These are the activations of a small neural network, seen along a few directions. Each row is one input.
Each table varies a few parts of the input and shows all the possible inputs, shuffled.
A made-up example of a description, with smaller parts first: one of 6 places along a line, together with either a single point or one of 11 places around a ring or (one of 3 separate values, together with one of 8 places around a ring).
Shared parts are said once, and a part with two or three values counts as separate values.
In the rows, 128 means zero.

Table:
x1: [243  93 105 119  75  64 119  84  91 159 107 170  85 100]
x2: [ 91 211 127 115 160 142 146 160 189  58 191 136 142 183]
x3: [ 53 138 126  46 145  66  96 126 160 107  88 134 174  90]
x4: [ 97  75 124 127 143 135 103 112 117 179  59 113 122  70]
x5: [209 124 121 185  85 121 140 108  93 120 153 147 112 150]
x6: [150 122  86 188 146 157 116 140 150 139 102 109 117 101]
x7: [153  73 166 125  83  96 121  89  64 159 110 133 109 120]
x8: [113  79 116 114 106 137 133 144  73 161  71 126  93  95]
x9: [136 154 122 195 154 206 158 158 140 139 169 105 107 147]
x10: [126 194  83  86 104  94 148 174 156  38 138 154 135 156]
x11: [171 135  70 172 105 158 153 163 101 121 119 124  89 127]
x12: [153 138 109 179 179 191 128 147 165 157 124 103 122 120]
x13: [ 85  90 135 141 102 164 138 151  80 153 108 116 104 120]
x14: [ 98 203 106 120 108 120 150 175 167  44 171 144 139 182]
x15: [ 80  98 160 134 151 196 143 135 102 167 123 106 114 121]
x16: [113 205 115  94 189 130 112 153 211  75 155 129 160 154]
x17: [141 147  95 199 104 182 156 167 113 122 156 115  99 148]
x18: [138  80 194 129 157 134 105  59 119 195 120 103 145 117]
x19: [ 69 140 122  28 105  56 132 156 119  88  97 151 148 115]
x20: [116  87 204 143 133 154 130  79  95 169 161 109 134 148]
x21: [186 111 134 201 132 121 107  88 141 142 140 117 139 129]
x22: [203  91  48 106  93  96 128 138  99 157  71 160  68  77]
x23: [101  89 146 115 176 176 117 119 125 192  79 105 127  91]
x24: [ 36 162 167  53 160 119 135 143 149  99 149 131 165 150]
x25: [179 136 138 209  92 151 148 117 105 120 190 135 122 173]
x26: [108 181  93 106 151  94  98 148 195  63 129 132 161 127]
x27: [ 41 152 140  60 109  91 137 162 128  81 130 141 156 145]
x28: [ 56 155 150  32 182 101 106 125 172 121 110 128 180 113]
x29: [191 120 152 189 163 152 122  92 152 153 162 110 144 150]
x30: [171 135 164 202 139 172 153 105 126 135 207 118 130 176]
x31: [132  71 169 137 124  98  95  60 109 177  96 113 137  95]
x32: [124  84 180 150  84 125 126  97  73 151 143 123 123 145]
x33: [160 150  58  21  86  24 125 151 147  85  94 184 121  90]
What is each input in this table made of?
Answer: one of 3 separate values, together with either a single point or (one of 2 separate values, together with one of 5 places around a ring)
Changing only the choice among 3 separate values turns x8 into x19. The same change can be made to x12. Which row results?
Answer: x16
Which other rows agree with x5 in the choice among 3 separate values? List them by row number.
Answer: x1, x7, x18, x20, x21, x25, x29, x30, x31, x32

Table:
x34: [197 101 131 244  85 181 143 110  61 161 127 117 120 149]
x35: [134 174 132 149 162 140 110 113 202 104 182 129 148 165]
x36: [132 165 130 153 101  94 140 125 104  39 146 120 140 159]
x37: [187 135 114  95 136 127 152 116 123 150 157 151 107 118]
x38: [137 124  87 134  90 107 138 134 125 132 146 153  97  94]
x39: [200 132  66 181 100 133 140 165 134 112 150 138 122 141]
x40: [177 153 143  74 128  95 131 105 141 120 157 165 122 153]
x41: [186  61 193 144 128 165 139  74  63 205 143 115  93 142]
x42: [140 169 114 170 175 165 133 128 185 134 177 107 134 135]
x43: [ 49 125 153 105  81  70 130 136 106 104 135 134 160 129]
x44: [131 143 110 115  81  76 118 118 145 104 149 167 113 133]
x45: [ 86 164 119 151 190 195 151 160 173 132 137 103 130 139]
x46: [122 152  97 121 104 152 138 168 127  59 121 124 110 154]
x47: [166  23 154 170 144 132 101  68  98 193  65 110 122  80]
x48: [ 83 113 121  64 141 105  86 138 139 141  57 118 151 103]
x49: [167 112  93 118 143  95 106 107 143 150  85 139 125  63]
x50: [ 41 117 125  85  91 121 124 167 118 119 113 139 127 123]
x51: [107 131 184  58 129  90 144 115 106 119 151 136 165 145]
x52: [118 124 100  96 163 120 104 145 127 152  53 122 114  73]
x53: [ 78 126  95 112 101 140 147 171 113 134 107 138  89 100]
x54: [ 49 161 149 121 182 175 118 154 172 110 144 117 159 158]
x55: [ 94 135 152  43 137 134 134 149 112 130 127 141 132 145]
x56: [137 104 200 224 157 211 125  93 130 181 168  73 130 139]
x57: [136 141 121  72 149 158 161 150 108 146 118 140  98 124]
x58: [191 155  94 160 102  98 118 141 150  76 154 152 123 173]
x59: [162 130 114  96 129  66  90  91 165 123  87 146 142  99]
x60: [ 62 163 175 145 178 134 117 124 155  92 173 110 193 154]
x61: [ 93 110 150  86 137  56 107 105 137 130  69 109 184 101]
x62: [153 141  76 159 116 165 168 189 124  97 110 116 105 135]
x63: [125  55 150 195  83 142 126  82  54 191 134 114  85 115]
What is each input in this table made of?
Answer: one of 5 separate values, together with either a single point or one of 5 places around a ring
Changing only the choice among 5 separate values turns x55 into x50. The same change can be made to x51. Which row results?
Answer: x43
Which other rows agree with x35 in the choice among 5 separate values? List them by row number.
Answer: x42, x45, x54, x56, x60

Table:
x64: [112 147 149 120 128 119 130 123 136 104 153 130 144 151]
x65: [129 104 151 111 112 103 122 102 104 143 120 133 131 120]
x66: [114 160 101 123 131 135 139 162 147  99 137 133 128 136]
x67: [141 163 109 126 119 112 134 141 148  90 153 143 130 147]
x68: [161 118 111 120 106  95 124 121 118 125 113 142 120 116]
x69: [193  96 140 233 123 191 141 105  97 175 155 107  99 142]
x70: [131 115 102 113 115 119 127 142 117 135  96 135 112 106]
x71: [113 111 126 109 134 124 120 127 124 145 100 125 126 105]
x72: [117  95 147 114 134 123 115 106 113 162 103 122 129 105]
x73: [ 98 157 125 117 154 145 132 149 157 110 138 122 142 138]
x74: [100 140 148 123 152 141 124 129 147 120 139 118 148 142]
What is each input in this table made of?
Answer: either a single point or (one of 2 separate values, together with one of 5 places around a ring)
